A small network was shown many inputs. Here are its activations along a few directions, one row for each input.
Each table varies a few parts of the input and shows all the possible inputs, shuffled.
A made-up example of a description, with smaller parts first: one of 5 places around a ring, together with either a single point or (one of 2 separate values, together with one of 4 places along a line) or one of 9 places along a line.
Shared parts are said once, and a part with two or three values counts as separate values.

Other details of the inputs vary at random and push rows far along two fixed directions, the same in every table; ignore that.

Table:
R1: [-29  17  45 -13 -35 -23 -45 -17  28 -10 -58 -46  -1  -7   8   2]
R2: [ -3 -13 -31  -9  10  17  12  -4 -10  38  23  28   3   5  -6 -15]
R3: [-55 -16  -7 -20 -25  10 -19 -13   7  51 -24  15  -8  15 -20  -4]
R4: [ -7 -19 -35   0  10  24  23  10 -23  35  28  45   1  18 -23  -2]
R5: [ 12 -21 -40  10  16  21  37  18 -30  24  38  40   7  16 -18  -5]
R6: [ 17 -18 -23  -1  10   7  15  27 -11  32  23  57   5   2 -32  -6]
R7: [-29  20  49 -14 -32 -22 -48 -21  27 -19 -56 -44  -6  -5  12   3]
R8: [-20  -3   6 -29 -20  -4 -33 -10  15  46 -22  19   2  -6 -17 -18]
R9: [-42 -28 -18 -18 -12  15 -15   2   5  56  -8  34  -8  13 -23  -7]
R10: [ -2  -9  -9  -5   2   3  -4  14  -2  33   8  45   3   3 -31  -3]
R11: [-43 -18  -5 -11 -12   7 -19 -10   9  37 -14  14  -9  12 -13  -4]
R12: [ -8   9  11 -24 -19 -15 -32 -13  17  13 -22  -8   0 -10   1  -7]
R13: [ 25  11 -13   6  17   0  18 -11  -7 -31  24 -28   0  -6  33   2]
R14: [ 30 -12 -27   4  20  11  25  32 -18  22  36  58   9   0 -29  -2]
R15: [-14 -16 -25   2  11  17  11   6 -10  30  21  33  -2  12 -17   1]
R16: [ 47   6 -18   1  16  -3  19  10 -17  -4  30  19   7 -12   1  -2]
R17: [ 24   7  -2  17  19   8  24   6 -11 -44  19 -27   2  -1  27  10]
R18: [-57   2  25 -18 -33  -3 -43 -24  19  10 -51 -39  -6   9   9   2]
R19: [  5 -12 -10   0   4   0   2  14  -4  27  10  43   2   2 -28  -6]
R20: [  7  20  31   6  -2 -18 -13  -7  11 -38 -18 -30  -1  -9  14   7]
R21: [ -6 -19 -29   5  12  15  22   6 -16  25  26  34  -4  13 -17  -3]
R22: [-35 -10  10 -24 -26  -4 -35   3  22  48 -32  24  -3  -1 -29  -5]
R23: [-39   7  40 -17 -33 -22 -50 -20  30   4 -55 -25 -10  -4  -2  -3]
R24: [  7  17  32   4 -13 -20 -16  -6  10 -36 -28 -40   3  -7  16   1]
R25: [-16  22  52 -10 -30 -24 -42 -16  34 -33 -56 -61  -5 -14  22   6]
R26: [-56 -16  -5 -19 -18  10 -25 -13   8  47 -21  18 -10  15 -20  -2]
R27: [  5  12   4   1   7  -3  -2 -23   6 -27   2 -40  -2  -8  35  -2]
R28: [ 23   6   2   6   4  -2   9  14 -11 -10   7   7  10  -2  -7   1]
R29: [ 38  13  10  12  12  -5  14  15  -5 -40  11 -11   7 -10  11   6]
R30: [ 11 -21 -40   8  25  26  34  23 -23  24  43  47   2  10 -17   1]
R31: [-39 -15  -6 -16 -19  11 -15  -3   8  35 -18   5  -6   9 -10  -1]
R32: [  7   0 -10  13   8   7  22   2 -13 -12  13 -12   5   5   9   5]
R33: [ 19   8   3  20  18   1  21   1  -1 -43  14 -33  -3  -5  30  11]
R34: [-36 -10 -15 -29 -20   6 -25 -19   4  50 -16   9  -9   5  -4  -6]
R35: [  9 -18 -38  14  24  19  37  15 -21  24  43  42   2   9 -17   2]
R36: [-14  -1   4   4  -5   2   0 -12   0 -14  -8 -21  -7   8  13   2]
R37: [ 49   8  -6  32  31   5  44  11 -18 -67  35 -34   2  -4  37   9]
R38: [ 46  28  21  10  14 -20   3 -10   6 -60   7 -43   7 -23  35   0]
R39: [ 30  18  16  16   6 -12  14   4  -3 -40   4 -19   5 -10  11   6]
R40: [ 61  19  15  27  22 -12  27  15  -9 -73  19 -32   8 -15  29   7]
R41: [ 41  19   3  37  33  -3  43  -4 -13 -73  30 -46   0  -7  39  15]
R42: [ 23 -11 -25   9  17   7  26  25 -14  29  33  58   8   0 -33  -3]
R43: [ 51  26  19  31  24 -17  27   5  -5 -70  18 -34   5 -17  26  11]
R44: [-40   7  39 -21 -38 -19 -50 -19  27   7 -58 -24  -7  -1  -4  -4]
Each input here is: one of 2 separate values, together with either one of 4 places along a line or (one of 3 separate values, together with one of 6 places around a ring).
The inputs of R28 and R18 match in every part but the choice among 2 separate values. If R1 is changed in the same way as R28 into R18, which row does it become?
> R32
The inputs of R42 and R35 match in every part but the choice among 2 separate values. If R44 is changed in the same way as R42 into R35, which row does it become?
> R36
Change only the choice among 3 separate values in R40. List by row number the other rows that result.
> R25, R29
Change only the place on the line of 4 in R27. List by row number the other rows that result.
> R2, R13, R34
A walk changes only the place on the ring of 6. It starts at R37 and steps to R9. List the rest of the walk in order.
> R11, R21, R36, R5
Change only the choice among 2 separate values in R31. List by row number the other rows that result.
> R25

Table:
R45: [ -2   8   7  -5  -8  -4 -21  28   9  19 -15  35   9  -2 -26   6]
R46: [-22  12  47  23 -21 -25 -15  -5  25 -37 -37 -35  -4  -1  -6  13]
R47: [-63 -23 -25 -13  -9  19 -16   5   2  53 -10  42 -12  26 -31   3]
R48: [ 34   7  -1  -8  14  -6  -1   7   5  -1  29  23   1 -19  -4   4]
R49: [  7 -15 -20 -28  -3   7 -12  14   7  49  20  54  16 -12 -28 -20]
R50: [  6   1  -7  19  13  10  26  10 -19 -44  15 -24  -4   8  15  23]
R51: [ 42   3 -24  20  28  -2  31   2 -13  -3  52  43   4 -11  -5  -3]
R52: [ -6  21  39 -18 -17 -25 -44 -12  50 -14 -47 -48  -6 -32  25  -4]
R53: [ 25   8  12 -13 -12 -10 -10  14   1  -5 -20  -8  10 -15  -2  -1]
R54: [  1  16  23   7   2 -17 -20 -12   8 -17 -12 -12  -5   0   1   7]
R55: [-23   6   8 -14 -28   1 -16 -16   3 -19 -36 -63  -5   4  31   7]
R56: [ 26  20  16  13   0  -1  18 -20  -5 -57   3 -58   4  -6  44  -8]
R57: [ 45  20  -5  27  40   1  42 -12 -11 -46  58 -25   6 -12  42  -1]
R58: [-54  -4  13 -21 -35   4 -28 -14   7  43 -52  -6   0  17 -14  -3]
R59: [  5  29  43 -12 -12 -22 -45  -5  19 -39 -34 -36  -5 -14  16  18]
R60: [ 83  -9  -9  39  50   0  52  48 -12 -45  37  24   3 -24   0   1]
R61: [ 34  -8   9  36  24  -2  42  57   0 -33  12  19  12  -2 -23  11]
R62: [-24   2   1 -11 -10 -15 -23 -14  12  35 -19  23 -13  -3 -20   2]
R63: [  9   9   2   7  -3   5  13  -9 -16 -12  -2 -28  10   2  17  -2]
R64: [ 18  17   3  -9   7 -11 -13   7   2   4   2  18  -5 -16  -7  10]
R65: [-23 -19 -18  -2  11  22  10  -1 -25  48  24  50  -7  17 -33  10]
R66: [-20 -23  11  -1  -9  -9 -19  -3  10  30 -20  17  -8   2 -23 -18]
R67: [  6  20  34 -20 -30 -17 -33   8  11 -19 -53 -28   6  -9   8   7]
R68: [-14   3   5  -3 -14   8   0  -5 -13 -24 -16 -41  -1  19  25  11]
R69: [-38  11  18   1 -15   1 -22 -13   4   4 -29 -11   3  13  -7   6]
R70: [-19 -19   6   9   5   9  -2  -2   2 -19   0 -29 -13  15  23   1]
R71: [  2  -9  17  43  10  12  44  26 -13 -38  19   6   6  15 -14  13]
R72: [-41   4   7  -4  -2  -3 -15 -24  12  17 -13   9 -16   2  -9   8]
R73: [ 20  34  31  -1   1 -32 -26 -36  21 -52 -18 -75   8 -21  45 -14]
R74: [  2  -7  -5 -15 -25  -5  -7  -4  -3  27   0  23   7   3 -18 -24]
R75: [  8 -18 -35 -13   1  29  26   1 -26   6  24   1   1  15  16 -10]
R76: [-38 -26   8  -2  -5   8 -11  -9   6  34 -17  10 -11   8 -16 -12]
R77: [ 25  -5 -40   7  39  15  28  -3  -6 -23  43 -17   7  -2  34 -10]
R78: [ 53   2 -11 -16   2   1  12  19 -10 -11  14  16  10 -15   4 -13]
R79: [ 13 -23 -35  35  27  29  56  43 -24 -12  43  28   6  22 -12  14]
R80: [  2   3  -6   2  17   4   7 -17   2 -12  13 -16   8  -5  20 -19]
R81: [-27  -1   0 -24 -38  -5 -28  -1  -9  55 -27  28  12  18 -33 -12]
R82: [  8   9 -11   6  10   2   8 -17  11 -25   9 -53 -11 -11  48  13]
R83: [-23 -20 -14 -21 -13  -2 -15 -11  10  68  -1  46  -2  -1 -31 -22]
R84: [-40 -14 -19 -31 -12  11 -22 -28   3  68  -4  41 -13   5 -26  -6]
R85: [-11 -11 -42  -2  16  18  21   3 -17  16  26  23 -16  10  -5  14]
R86: [-12  18  41   7 -24 -24 -25 -13  10 -25 -29 -28   2   0   3   4]
R87: [  8 -14 -20  -9  -7  -2   7   6 -14  39   4  34  10   5 -28 -16]
R88: [ 18 -15 -56  14  37  22  45  11 -14  14  62  29  -7   5   3   9]
The inputs of R78 and R75 match in every part but one. If R61 is changed in the same way as R78 into R75, which row does it become?
> R79
The inputs of R47 and R59 match in every part but one. If R55 is changed in the same way as R47 into R59, which row does it become?
> R53
What is each input in this table made of?
> one of 4 places along a line, together with either one of 2 separate values or one of 9 places around a ring
Change only the choice among 2 separate values in R76. List by row number the other rows that result.
> R71
Change only the place on the ring of 9 in R83. List by row number the other rows that result.
> R51, R54, R62, R73, R74, R81, R86, R87
Change only the choice among 2 separate values in R61. List by row number the other rows that result.
> R60

Table:
R89: [-29  19  35 -22 -26 -21 -51  -9  33   6 -56 -27  -9 -12   3  12]
R90: [ 48  11  23  22  19 -20  18   5  -7 -73  12 -26   2 -11  29   1]
R91: [-23 -15 -20 -29 -32  17   7  -4  -9  56 -15  26   0   7 -24 -11]
R92: [ 25  -8 -20  18  36  18  35   4 -11 -32  33 -17  -2  -3  36   2]
R93: [-18 -13 -26 -40 -21  11 -25  -6  12  52   3  27  -4   5 -10 -15]
R94: [-40   5  43 -16 -36 -20 -48 -15  27   1 -60 -25 -11   1  -1 -17]
R95: [ 23 -14 -14   8  12   9  26  21  -9  10  19  36  14  10 -30 -15]
R96: [ 29 -24 -44  16  17  -3  38  14 -20  43  43  33   2   3 -22  -9]
R97: [ 24  21  37  20  -1 -10  -5   1  14 -53  -8 -54  12 -10  20   3]
R98: [  8  18  19  -3  -4 -11  -8  10  12  -9 -12 -10   8 -13   5  10]
R99: [ 35   9   6   4  12 -11   3  10  -5 -29   6  -3  -4 -15   5  13]
R100: [-50 -17  -4  -6  -2  11  -9  -7  11  49  -1  34 -15  15 -27   1]
R101: [ 18   0 -26   2  29   4  21  -8 -15  13  43  37   6  -7 -16  -4]
R102: [  7  13  23   5  -8  -7 -10   8  14 -16 -13 -20  12 -12   4   5]
R103: [ 33 -12 -25   7  16   4  21  24 -24   7  32  58   0  -5 -19  -3]
R104: [-21 -11 -23   6  -5  14  10   6 -24   0   3   9   7  22  -5  15]
R105: [-16  -8  -6  -2   5  17   5   5 -14  -3   0 -22   0  11  17   0]
R106: [ 29  12   7  35  36   1  26 -10   6 -65  27 -44 -11 -11  48  11]
R107: [-33  26  30 -20 -26 -12 -48 -43   9   5 -45 -39   4   2  19  -8]
R108: [-50 -14 -14  -7 -20  10  -6  -5   0  37  -9  26 -12  23 -31  10]
What is each input in this table made of?
> either one of 5 separate values or one of 6 places around a ring or one of 9 places around a ring
A walk changes only the place on the ring of 6. It starts at R100 and steps to R106. List the rest of the walk in order.
> R92, R105, R104, R108
